Each row below holds a small network's activations on one input, seen along a few directions.
In each table, some parts of the input vary, and every possible input appears once, in random order.
A made-up example of a description, with smaller parts first: one of 3 separate values, together with either a single point or one of 11 places along a line or (one of 5 places around a ring, together with one of 6 places along a line).
Shared parts are said once, and a part with two or three values counts as separate values.

Other details of the inputs vary at random and push rows far along two fixed directions, the same in every table; ignore that.

Table:
R1: [ -1   3  19  -8 -15  14  16  -1 -14  -7   9 -12  13   0]
R2: [ 11  -1   3  47 -11  14 -21  15  64  -1  27  -7  -9  40]
R3: [ 17  16   3  11   1  -1  -8  32 -18   6 -15 -10 -37  20]
R4: [-40 -12  22  21  12  -2  -3 -13  54 -21  24  14  47 -29]
R5: [-12 -10   1   5  14   4   0 -21  11 -12   2  -6  18   6]
R6: [  5  -2 -14 -21  -9 -16   9 -15 -31  12  -7  13   3 -20]
R7: [ -5  -8   3  14   6   9  14 -16  52 -11  32 -16  32   2]
R8: [-36   3  33   6   4  -7  14  17  15 -19  19  18  32 -52]
R9: [  2   5   1 -25  14   0  28 -10 -24  -5  -3 -20   7 -11]
R10: [  3   7   9 -17 -10  -1  28   4  -1  -2  21  -5  13 -30]
R11: [ 19   1  -9  14   7  11  -9  -2  -2   1 -11 -24 -20  50]
R12: [  6  16   5 -21  -2 -11  28  19 -26   4   5  -1  -5 -38]
R13: [-10   1  -1 -28  21 -12  21 -14 -32  -8 -11  -5  12 -29]
R14: [-17   3  14  29  34   0   2  12  56 -19  17 -12  15  -6]
R15: [ 29   7 -22  12  10  -4  -6   9  10  10  -6 -16 -32  33]
R16: [ 24   9  -7  18 -18  -2 -32  26 -35  15 -26   5 -48  46]
R17: [  9   6 -20 -28  18 -24  19  -5 -40   9 -16   0 -11 -28]
R18: [ 11   6   9   5 -14  13   0  10 -13   0  -1 -14 -13  23]
R19: [-16  -9   8  12 -13  26 -47  21  37   4 -11  25 -20  18]
R20: [  2  10  14 -21  -7   4  22   6 -29  -3   2 -11   2 -16]
R21: [-31 -11  16  -4   1  -1   9 -20   3 -14   8  12  41 -29]
R22: [-21  -8   5 -23  18  25  -5   0  32  -6  -9   1   3 -14]
R23: [-20  -6  18  13 -20   3   8  -1  31  -9  33  16  34 -26]
R24: [ 29   6  -7  -5 -27   9   4   4 -22  12   1 -13 -17  26]
R25: [  7  13   5 -25  -9  -6  29  11 -25   3   8  -3   0 -33]
R26: [ -2  -3  -9  55  10 -12 -39  17  63   4   6  17 -14  22]
R27: [ 16   6  -7   9 -19  -8 -14  19 -14  13  -4  12 -25  11]
R28: [-16  -8   8  14  13   7  20 -14  63 -17  39 -11  40 -17]
R29: [  4   4   2 -17 -23  -8  13   4 -28   7   7  13   3 -24]
R30: [-30 -14  18   5  -3   4   3 -23  16 -15  13  10  47 -19]
R31: [ 10  -8 -22 -11  -9  14 -53   7 -18  24 -52  20 -52  40]
R32: [ 22  -4 -28  11  11  -7 -17 -11  13  10  -4  -6 -20  32]
R33: [ 24   3 -29 -18   9 -17   2  -8 -36  15 -21  -4 -26   7]
R34: [-19  -1  24 -21 -24   5  23  -9 -35 -10   8   8  35 -31]
R35: [-22  -2  10  -7   7 -11   6  -7 -12  -8  -6  13  20 -32]
R36: [ -7  -3  10 -14   7  10  26 -19  -5 -13   8 -20  28  -6]
R37: [-13  -5   1  -8  21  -3   9 -19   3 -11   2  -6  19 -12]
R38: [ 18  -6 -19  -1 -21  -4 -14 -16 -24  16 -13   7  -9  25]
R39: [ 17  -6 -21  19 -15  -5 -27  -8   0  15 -10  10 -18  36]
R40: [-21   2  24 -20 -12  -2  22   0 -24 -10  10  12  28 -41]
R41: [  7   5  -9  29  24  -7  -4  15  48  -1  12 -11 -11  11]
R42: [  3   5  -7  -1   7 -16 -11   9 -38   9 -30  11 -21   1]
R43: [ 21   1  -7   1 -36   3  -9   3 -29  14  -3   7 -13  23]
R44: [  7   9  -1 -21  17  -4  22   0 -31  -2 -13 -18  -7  -7]
R45: [ 13   8   7  42   0  10 -28  29  33  -1   2 -10 -30  45]
R46: [  1 -11  -5  31  11  11 -26 -17  32  -7   2 -10   4  48]
R47: [ 18   3 -22 -12  -8 -19  -7  -1 -40  19 -23  12 -24   2]
R48: [ -8   5  -2 -27  25 -17  21  -5 -40  -4 -17  -2   3 -33]
R49: [ -2 -10  -9 -10   3  -1  13 -30   6  -4  12  -4  26  -8]
R50: [ 38   7 -28  -8   4  -3   3  -1 -18  17 -11 -20 -34  34]
R51: [-25  -7  26  27 -13   9  -8   4  31 -15  23  10  27  -4]
R52: [ 11  -4 -20 -34   1  -9  21 -28 -43   7  -9  -5   4 -11]
R53: [  7  12  -1 -19 -15 -18  13  20 -48  12  -9  16 -15 -30]
R54: [-24 -19  -3  20  24  25 -49  -2  82  -6  -7  11  -5  21]
R55: [-10  -5  10   4  -3  31 -32  21  43   1  -7   7 -20  15]
Description of these inputs: one of 5 places around a ring, together with either a single point or (one of 2 separate values, together with one of 5 places along a line).
The inputs of R6 and R10 match in every part but the place on the ring of 5. If R47 is changed in the same way as R6 into R10, which row does it become? -> R25
The inputs of R37 and R20 match in every part but the place on the ring of 5. If R52 is changed in the same way as R37 into R20, which row does it become? -> R2
Start at R26 and move only the place on the ring of 5, one step at a time. The first step leads to R53. Which rows follow, in order? -> R12, R41, R17

Table:
R56: [-21   9  26 -49  -7   4  32   9 -55 -10  -4   8  14 -60]
R57: [ 20   9  -4 -49 -29  -2  21  -2 -64  19 -18   3  -7 -24]
R58: [-33 -15   6  19  16  -4  -9 -16  48 -16  20  19  43 -18]
R59: [-19   9  25 -39  -9  -2  30   7 -40  -2  -6   6  22 -54]
R60: [ -4  -8  11   6 -20  16 -13  13  34  -7  20  10  -2   2]
R61: [-11  -3  20  24  -7   9  23 -12  52 -19  53 -13  47 -12]
R62: [ 15  -2 -10 -49  -5  -4  36 -33 -84   4 -20 -19   7   1]
R63: [-29 -10  16  20  -8   6   9   4  60  -9  34  15  34 -28]
R64: [ 14   7  -1  45  -4  -5 -43  24  10   8 -13   4 -42  47]
R65: [ 10   6  -3 -26  17  -5  48 -21 -25 -11  12 -34  20 -18]
R66: [-22   1  19  14   4 -10   4  16  11  -8  16  15  21 -28]
R67: [  2   4  -3  12  23   4  -8   1  47   1   2 -11  -1  11]
R68: [ 17  -5 -20   6  -1  -8 -33 -15 -28  13 -34   6 -34  39]
R69: [ 27   6 -22 -21   9   7 -11  10 -31  13 -23 -15 -50  29]
R70: [  0  13   2 -39 -16  -4  27  13 -80  11 -29   6 -13 -29]
R71: [ -6  -1  -2  25  27 -11  -8  -4  51  -9  16  -6   3  -1]
R72: [  1 -14  -7  18   2  21 -45   1  28   0 -12   6 -22  46]
R73: [  8   5  13  48  -2   8 -12  14  35 -11  17 -17  -3  44]
R74: [ 35   7 -35   6  15 -16 -11   9 -18  15 -20  -8 -41  35]
R75: [ 23   3 -12  26 -18  -8 -29   5   3  14  -2   6 -30  30]
R76: [ 25   3 -19  25 -17  -9 -24  14   2  16   2  12 -24  33]
R77: [ 16  -3 -18  -8  -5   8 -32  -8 -21  20 -38  -1 -28  43]
R78: [-23  -7   4  17  27   3  15  -1  66 -16  21  -5  26 -23]
R79: [-45 -15  14 -31   8   3  34 -27   2 -16   6  14  57 -66]
What do these inputs look like to the network? -> one of 4 separate values, together with either a single point or one of 5 places along a line
The inputs of R73 and R62 match in every part but the choice among 4 separate values. If R59 is changed in the same way as R73 into R62, which row does it become? -> R77
Change only the place on the line of 5 in R67. List by row number the other rows that result. -> R69, R71, R74, R78
Change only the place on the line of 5 in R72. List by row number the other rows that result. -> R58, R68, R77, R79
